data =
109,122,134,125,139,118,136,123,135
112,126,126,126,119,138,114,146,128
119,118,133,127,136,114,125,144,148
118,114,132,125,139,117,117,148,155
106,118,139,116,145,143,124,108,122
112,125,124,128,121,133,115,142,129
121,122,137,131,132,112,136,142,138
124,125,138,136,128,106,145,143,133
Indices start at 1.
row 1 col 1 -> 109
row 3 col 1 -> 119
row 7 col 1 -> 121
row 1 col 4 -> 125
row 5 col 8 -> 108
row 3 col 6 -> 114
row 6 col 1 -> 112
row 8 col 9 -> 133
row 7 col 9 -> 138
row 4 col 7 -> 117
row 6 col 5 -> 121
row 2 col 2 -> 126
row 2 col 3 -> 126
row 5 col 5 -> 145
row 7 col 8 -> 142
row 3 col 5 -> 136
row 5 col 3 -> 139
row 7 col 5 -> 132

grid =
[[125 128 130 131 127 126 127 137]
 [135 151 132 133 130 132 127 135]
 [120 134 139 133 125 126 119 129]
 [129 123 130 123 130 131 129 125]
 [125 128 130 129 127 127 127 128]
 [129 131 130 131 128 128 129 133]
 [125 128 131 131 125 126 124 133]
 [125 130 131 131 125 126 125 133]
 [134 125 130 136 125 120 127 133]
 [120 135 131 131 125 126 123 133]
 [125 123 127 127 125 126 127 123]
 [122 111 129 128 125 122 127 133]
 [133 126 129 144 121 112 127 147]]
Indices start at 1.
(1, 1) -> 125
(9, 1) -> 134
(9, 5) -> 125
(5, 5) -> 127
(8, 8) -> 133
(13, 6) -> 112
(11, 5) -> 125
(4, 2) -> 123
(1, 3) -> 130
(13, 5) -> 121
(11, 1) -> 125
(12, 7) -> 127
(1, 8) -> 137
(3, 5) -> 125
(6, 1) -> 129
(3, 2) -> 134
(3, 8) -> 129
(7, 5) -> 125
(12, 6) -> 122
(4, 1) -> 129
(4, 7) -> 129
(10, 2) -> 135
(10, 6) -> 126
(1, 5) -> 127
(2, 8) -> 135
(11, 6) -> 126
(8, 6) -> 126
(9, 3) -> 130
(7, 3) -> 131
(10, 7) -> 123
(2, 1) -> 135
(2, 5) -> 130
(13, 2) -> 126
(2, 3) -> 132
(1, 7) -> 127
(3, 3) -> 139

A =
[[128 135 125 147 133 156 128 129 142 131 145 109 107 120]
 [127 128 125 136 131 142 131 126 135 132 134 120 120 125]]
Indices start at 1.
(1, 1) -> 128
(2, 7) -> 131
(1, 11) -> 145
(1, 14) -> 120
(1, 7) -> 128
(1, 9) -> 142
(1, 3) -> 125
(1, 5) -> 133
(2, 12) -> 120
(1, 8) -> 129
(2, 1) -> 127

m =
[[122 140 140 110 135 146]
 [134 140 144 130 120 143]
 [117 140 142 111 143 147]
 [133 138 143 130 123 142]
 [141 116 137 121 109 123]
 [114 141 145 109 147 148]
 [133 143 147 128 118 151]
 [132 140 132 111 121 150]
 [143 119 138 121 104 123]
 [128 128 136 130 126 127]]
Rows and columns are counted from 1.
(1, 1) -> 122
(9, 4) -> 121
(5, 5) -> 109
(2, 1) -> 134
(1, 3) -> 140
(2, 5) -> 120
(10, 5) -> 126
(1, 5) -> 135
(8, 5) -> 121
(6, 5) -> 147
(6, 1) -> 114
(4, 6) -> 142
(2, 3) -> 144
(1, 6) -> 146
(4, 1) -> 133
(4, 5) -> 123
(7, 1) -> 133
(2, 2) -> 140
(4, 4) -> 130
(10, 3) -> 136
(5, 6) -> 123
(10, 6) -> 127

M =
[[129 112 123 117]
 [116 110 112 138]
 [133 138 121 138]
 [121 142 124 118]
 [123 106 125 148]
 [139 113 142 127]]
Rows and columns are counted from 1.
(1, 1): 129
(6, 2): 113
(3, 4): 138
(3, 1): 133
(6, 1): 139
(4, 4): 118
(3, 3): 121
(2, 3): 112
(2, 1): 116
(4, 1): 121
(5, 2): 106
